A small network was shown many inputs. Here are its activations along a few directions, one row for each input.
Each table varies a few parts of the input and shows all the possible inputs, shuffled.
Descriptions start from the smaller parts, as in this example, which fits no table here: one of 8 places around a ring, together with either a single point or (one of 2 separate values, together with one of 4 places along a line) or one of 9 places along a line.
Shared parts are said once, and a part with two or three values counts as separate values.
(in the rows, 128 means zero)

Other details of the inputs shift rows strongly along three fixed directions, in all tables alike. That doesn't count.

Rows:
r1: [173 126 131 145 182 120 167  96 155 113 126 130 146 146]
r2: [ 61  68 125 133 108 128 118 189 136 119 162 158  25 107]
r3: [168 123 109 164 139 109 142 115 187 162 156 115 156 128]
r4: [141 124  91 172 157  99 162  91 113 121 114 122 166 134]
r5: [211 148 134 153 126  82 142  90 191 142 138 108 198 143]
r6: [156 128 127 160 162 126 172  84 145 123 115 131 157 148]
r7: [182 158 163  79  46  96  27 134 123 108 112 138 139  96]
r8: [182  87 107 203 185  98 140 104 171  92 143 171 152 142]
r9: [170 121 112 162 172 145 138 125 145 122 160 135 169 142]
r10: [148 154 191  79  31 100  68 120  95  96  91 136 163 122]
r11: [171 114  95 164 168 117 153 114 111 121 133 128 155 148]
r12: [162 173 171  81  75  99  22 113 114 106  85 150 139 118]
r13: [ 99 166 118  75 133 195 171 135  81 184 137  85 131 135]
r14: [ 68 170 102  83 135 161  97 142 110 178 100 106  82  94]
r15: [156 156 167  79  60  89  52 108  67  89  85 144 145 127]
r16: [130 164  94  70 174 182 145 151  70 179 130  85 103 110]
r17: [ 35  78 145 137  87 136 138 152 161 127 139 157  34 117]
r18: [137 139 111 173 161 117 169  78 144 119  98 126 162 132]
r19: [ 42  85 160 122 132 158 128 167 145  94 149 169  39 139]
r20: [109 159 106  73 108 169 177 133 107 211 138  68 115 113]
r21: [150 114 116 164 149 127 166 112 115 121 157 124 179 161]
r22: [152 132 201 119  54  67  48 125 160  71 103 164 155 133]
r23: [ 40  87 110 143 143 130 110 170 108  96 121 170  28 103]
r24: [111 163 182  82  27  78  30 105  78  64  50 169 116 109]
r25: [ 33  74 139 139 111 141 104 183 164 134 149 161  46 113]
r26: [ 96 174 126  78 141 206 164 130  96 180 131  82 130 133]
r27: [ 41  53 110 190 144 108  98 156 159  72 125 209  31 108]
r28: [ 49  63 135 134 120 143 119 199 122 107 156 159  42 111]
r29: [148 119 137 162 139 131 178 105 157 130 131 115 178 141]
r30: [141 145 107 165 173 102 152  94 168 132 109 124 155 136]
r31: [151 103 115 162 135 114 172 119 127 133 150 110 181 143]
r32: [163  87 123 202 160  89 183  81 156  95 128 165 159 162]
r33: [174  84 124 206 179 110 154 127 147  75 169 162 166 161]
r34: [167 173 111  73 136 173 122 145 105 185 134  70 170  99]
r35: [ 52  28 121 184  93  99 120 179 153  90 163 186  29 129]
r36: [123 165 119  59 135 175 165 142 132 198 142  63 103 107]
r37: [154 138 116 157 181 112 165  91 154 110 108 124 150 132]
r38: [160 133 121 154 175 110 155  99 169 136 127 130 151 151]
r39: [114 161 129  60 147 188 167 151 118 185 134  66 121 112]
r40: [105 175 109  79 154 199 130 150 113 202 148  83 126 125]
r41: [163  72 112 205 126  72 172 104 166 111 163 141 161 150]
r42: [208 165 180  87  32  82  28 126  76  76  91 126 205 123]
r43: [101 180 122  70 153 191 146 146 119 194 142  80 124 135]
r44: [112 159  95  83 147 197 147 161  64 178 148  77 128 132]
r45: [151 168 142  98  68  89  36 118  64  79  68 139 147 111]
Each input here is: one of 5 places along a line, together with one of 9 places around a ring.
Q: Changing only the place on the line of 5 turns r14 into r3. The same change can be made to r4. Which row results?
A: r41
Q: Changing only the place on the line of 5 turns r43 into r38. The same change can be made to r13. Which row results?
A: r32
Q: Start at r42 and move only the place on the ring of 9, one step at a time. The first step leads to r31. Which rows follow, in order?
A: r10, r29, r39, r22, r25, r34, r28
Q: Change only the place on the line of 5 in r37. List by row number the other rows that result.
A: r1, r19, r36, r39

Rows:
r46: [124 129 174 108  78 103  78 125 124  92 110 159 117 134]
r47: [ 74  79 138 148 110 119  99 160 132  99 143 174  72 133]
r48: [160 114 134 176 133  78  97 100 110  52  98 178 152 141]
r49: [ 92  97 111 144 143 148 146 155 128 137 148 131 103 123]
r50: [109 115 100 153 170 149 183 125 148 165 151 114 129 143]
r51: [109 143 148  87  88 136 105 133 107 131 117 127 103 122]
r52: [127 130 158 117  76  89  69 130 133  95 105 151 117 115]
r53: [107 119 103 156 170 155 184 129 150 157 151 111 132 139]
r54: [141 124 145 126  87 107  82 132 111 100 125 149 132 127]
r55: [157 144 141 119 123 127 137 111 129 129 119 115 163 129]
r56: [137 121 149 140 122 110 108 125 154  99 126 150 125 131]
r57: [ 92 118 105 122 165 159 164 144 144 169 147 116  86 127]
r58: [108  65 134 201 137  92 131 130 186  85 139 181 108 134]
r59: [193 143 126 142 140 100 144  99 149 127 124 111 180 132]
r60: [133 175 118  74 125 171 116 146  87 168 129  82 145 115]
r61: [122 174 126  72 115 165 129 131  99 175 114  83 144 111]
r62: [158 111 111 169 160 115 165 108 164 131 145 131 143 139]
r63: [133 105 118 146 150 137 154 138 131 127 146 128 131 130]
r64: [160 150 122 137 147 128 133 114 148 139 129 112 165 130]
r65: [175 142 129 127 112 108 114 120 112 120 124 115 174 128]
r66: [109 172 131  65  93 158 110 134  91 168 115  96 118 114]
r67: [187 160 118 118 153 144 146 118 114 145 139  91 186 135]
r68: [159 127 141 141 119 102 140 107 138 111 123 127 158 137]
r69: [138 158 140  84 113 140 109 131 119 145 112 108 129 109]
r70: [ 23 111 118 113 133 153 123 148  94 119 100 155  34 117]
r71: [108 137 154 100  74 113  90 133 113 114 107 134 115 118]
r72: [166 140 130 138 116 105 111 107 142 123 122 130 157 129]
r73: [109 141 152 100 107 139 112 135 121 122 121 129 114 127]
r74: [ 71  98 113 116 129 159 140 165 112 142 152 134  60 121]
r75: [126  73 112 184 156 111 168 136 151 107 157 147 118 140]
r76: [132 142  82 150 199 138 172 101 123 145 114 115 137 126]
r77: [112 136 104 121 156 151 149 134 140 172 139 109 116 126]
r78: [172 131 138 130 125 113 115 120 121 113 133 132 161 141]
Q: Changing only one part turns r68 into r59. The same change can be made to r66. Which row results?
A: r72
Q: What is each input in this table made of?
A: one of 3 separate values, together with either a single point or (one of 2 separate values, together with one of 5 places around a ring)
Q: List by row number the other rows that have the choice among 3 separate values in common with r48.
A: r47, r49, r54, r60, r63, r65, r67, r74, r75, r78
Q: Change only the choice among 3 separate values in r74. List by row number the other rows that result.
A: r51, r62
Q: Change only the choice among 3 separate values in r64. List by row number the other rows that result.
A: r53, r60
